[[  -3    7  -54   24  -26   25   53   30]
 [ -26   60 -113  -33  -31   15   91   43]
 [ -87  -28   24  -27  -58  -62   36    6]
 [ -44   35 -100  -65  -12   -8   74   48]
 [ -16  -24  -33   19  -74   37   55   16]
 [ -73    8  -43  -27  -26  -22   55   35]
 [   1  -52    1   -2  -60  -21   25  -17]] => -87

[[-51 -49 -53 -31 -63 -20  -3   5 -16  -9 -46 -36  -1 -21]
 [-32 -36 -33 -52 -33 -35 -38  14  37 -43 -44 -40   7 -27]
 [-49 -56 -50 -76 -65 -62 -77  27  67 -93 -67 -60  17 -58]
 [-75 -73 -79 -43 -91  -3  21  22 -47  19 -67 -48  12   3]
 [ 48  47  49  16  66 -61 -63 -54  80 -75  40  18 -47 -71]
 [ 17  21  15  32  35  -7  22 -46 -20  25  28  21 -42  -9]] => -49

[[ -9 -12  35 -25 -41  39 -35   8 -18 -19  51  17]
 [-19 -22  59 -66 -68  29 -26  18  10 -10  68   9]
 [ 46 -67  19 -57 -11 -62  58  73  57  23  26  69]
 [ 84 -50 -40  -9  40 -89  46  53  24 -55 -26  61]
 [-49   6  88 -53 -99  57 -38  -1   1  17  68  -3]
 [-16 -20  45 -42 -53  41 -28  28   0  -8  50  38]
 [-23 -33  69 -52 -69  34 -45  11  17 -18  62   5]
 [  2 -19  47 -34 -48  38 -34  15  -1 -19  59  34]
 [-17 -12  45 -32 -60  41 -43  -3   7 -47  49   5]
 [-22 -17  47 -38 -53  36 -34  20   7   6  54  34]
 [ 37 -83  38 -60 -30 -55  64  66  92  39  11  74]
 [-22  -6  26 -36 -37  33 -14   7  -8   5  53  35]] => 46

[[ 39 -35 -54 -47  13 -10  13  31  57]
 [ 28 -34  -8 -19  31  29   9  53  66]
 [ 31   2 -58   7  21 -95  13  29   5]
 [-12 -14  22  35  10  34  34  65  54]
 [-29   2  21  45  -9  30  45  52  46]
 [-38  27  -4  23 -67  22 -27 -12   1]
 [-31 -14  -2  17 -58  12 -59 -12 -28]
 [ 31 -35 -16 -28  29  24   8  48  66]
 [ 37 -33 -65 -43   8 -28  15  27  49]
 [-39  18  15  45 -28  28  46  36  37]
 [-18 -64  19  -9 -11  -5  -5  -1 -84]
 [-32   6  19  46 -14  30  46  49  43]] => 31

[[ 45  88   9  16  21  10  22  21  81  13  83  78  81  11  10  28]
 [ 90  24  75   3  70  77   3   9 -80  68  33 -82 -87  72  82   2]
 [ 43 -70  87  59  78  80  55  39 -68  72 -79 -62 -41  77  81  59]
 [-59  76 -42  25 -51 -51  20  22 -81 -72  93 -85 -95 -59 -69 -10]
 [ 91 -34  86 -68  84  68 -65 -77  37  93 -48  33  11  84 100 -52]
 [ 33  77  59  64  80  63  58  59  38  75  95  48  49  68  59  63]
 [ 64 -10  63 -55  76  70 -43 -73 -65  55 -66 -79 -76  74  70 -21]
 [ 79 -57  56 -63  89  62 -40 -64  87  87 -68  92  70  59  86 -26]] => 43

[[ -8 -33   3  67  -2 -17 -21  -4  -1]
 [  8 -16   3 101  16 -21 -12  -3  70]
 [ 13  14 -16 -12   0  18  41   0  79]
 [ -7 -34   2  89   0 -36 -40  -1  60]
 [  4 -20   2  42   8  -9   6  -4  32]
 [ -8  11   4 -75  -7 -15 -27   4  12]
 [  4  -2  11  61 -10  -2   8   1 -27]
 [ -4 -22   7  13  -5  -2  17   0  50]
 [ -5  20  -4 -28  21  18  -9   2  18]
 [ 12  -3  12  96  55  11  31  -5  75]] => 13

[[  25  -68   39  -89  -93  -66   58 -100  -91  -68   83  -94  103   29
   107]
 [  50  -70   50   94   11   92   65  -42   90  -79   30   92   66   72
    55]
 [ -40  107   -2  -86   58  -92   61   96  -73   99  105  -45  102  -47
   104]
 [  -8  -55   13  -24  -57  -13   38  -75  -44  -60   33  -64   77    8
    96]
 [ -70  -92  -34  -98 -101 -105   -9 -103  -94  -86   37  -99   78  -82
    75]
 [-110   97  -80 -104  -22 -110  -49   42 -103  104   92 -111   58 -104
    91]
 [ -79  -54  -64  -91  -68  -95  -40  -72  -81  -45   98  -90   82 -101
    93]
 [-106  -55  -91 -112  -89 -105  -67  -84 -110  -37   40 -105   27 -100
    55]
 [ -18  106  -19   91  107   66  -31  103   85  105   86   96  -66  -26
   -49]] => -40

[[  0 -44   8  -4  -3 -52 -18  -2 -45  13 -57  25  15 -30  38]
 [-11 -24  -1   9   8  -5  -1  -9 -34  12 -55  37  19 -36  39]
 [ 11  41   4 -16  12  68  27  -2  43  11  -6   1  31  -6  14]
 [ -1 -43   4  52  -6 -54 -25   4 -26   8  17  62  26  15  36]
 [-10 -16 -15  -2   1  10  -7 -24  -8   0 -37  24  27 -31  12]
 [  2 -50  12   0  -8 -78 -24   8 -62  13 -51  22  -2 -23  37]
 [ -2 -60  -2  46 -19 -93 -43   2 -52   1   9  50   7  10  22]
 [  2 -49  12  21 -13 -93 -32  17 -61   9 -25  36  -3  -5  38]
 [-12 -59  -1  11 -13 -95 -35   2 -65  -3 -36  21 -15 -18  17]
 [  6  21   5  19   0  11   6  11  42  -8  64  -2   5  42 -16]
 [  3  26  -5 -17  11  67  19 -13  15  12 -38   8  26 -30  18]] => 11
---
8238  5617  4645  5033  6696
6608  7179  4660  2633  6588
6340  5051  6200  4712  4944
result: 2633

4  8  5  2  4
6  2  2  6  6
result: 6

4  3  3  5  5  4  3
4  3  5  4  7  4  3
5  4  2  5  4  4  4
result: 4

4  8  4  7
7  2  7  3
result: 7

35  26  15  82  41
68  79  72  26  64
72  85  74  24  67
result: 26

 -8   35    9  -15   -1  -44  -42
-26  -11   -6    1  -29  -25   -2
-25  -18  -17  -35   -7  -32   -9
result: -25

 63  250  240   65  110  104
 15  217  166    1   70   41
result: 70
---
((2.23, 5.66, 2.18, 0.26, 11.65, 3.83, -12.20), (4.17, 4.21, 1.43, -0.22, 10.64, 5.24, -18.63), (2.15, -2.13, -1.25, -9.43, -8.77, -1.66, 13.60)) -> -0.22, 13.60
(-7.85, 12.88, -13.09, -0.95, -9.38, 4.37, -8.11) -> -0.95, 12.88
(-0.2, 1.7, -0.2, 1.9, -1.3, 2.0, 1.9) -> 1.9, 2.0
(-0.927, 0.996, -1.111, -0.538, 0.594) -> -1.111, 0.996
((76.31, 65.23, 45.26, 63.29, 42.49), (149.11, -23.03, -29.72, -13.12, 210.39), (-14.45, 144.76, 128.98, -140.19, 207.54)) -> -29.72, 210.39
(0.4, -2.0, -0.2, 1.3, 1.4, 1.8, 1.1) -> 1.3, 1.8
(-0.073, -0.050, 0.039, -0.161, 0.128) -> 0.039, 0.128
---
(89, 42, 93, 25, 8, 59) out 93
(8087, 8510, 4388, 7963, 3220, 6256, 7001) out 4388
(59, 33, 81, 61, 20, 36, 30) out 81
(220, 32, 129, 246) out 129
(77, 10, 206, 166, 247) out 206
(97, 110, 183, 219, 45, 132) out 183
(11, 37, 75, 56, 15) out 75
(1, 9, 3, 8, 7) out 3
---
8  7  2  1  5  3  9 --> 5

907  819  722  815  300  133  240
635  610  602  620  523  486  506
--> 523

 -47   460  -190    53   386   316
 589   308  -243   342   240    87
-507    18    29   137    80  -137
--> 137

7349  9385  1086  3755  6393 --> 1086

216   54  183  206  107  219  118 --> 107

-335   763   -14  -723   777   990 --> -723

15   8  73  83 --> 8

-168   196   977   396  -774   209 --> 396
---
[[ 69 -73  73 -81  74 -82  76]
 [ 74 -75  78 -84  79 -85  81]] ⇒ -73

[[ 18 -18  84  27  77]
 [  4 -14  94  32  69]] ⇒ -18

[[ 91  61 -85 -97 -90 -79 -90]
 [-82 -57  69  73  73  71  73]] ⇒ 61

[[ 53 -51 -40   6   3 -45 -65]
 [ 63 -58 -52  10   2 -60 -89]] ⇒ -51

[[-89 -16 -38  14   1  33]
 [-33 -38   8  10  26 -46]] ⇒ -16

[[-2 55 46 84]
 [-5 50 68 74]] ⇒ 55
---
44  66  53  27  40  22  95 ans = 53

 -74   -14   205   -14   -95    21
 181   462  -586   355   907  -641
ans = 355

82   2   2  88
94   6   6  64
ans = 82

4  3  3  1  5  9 ans = 4

8531  1437  3631  6743  5696  4572 ans = 5696

4871  2791  6446  7999  8634  6741  4336 ans = 6741

4  1  0  2  7 ans = 2
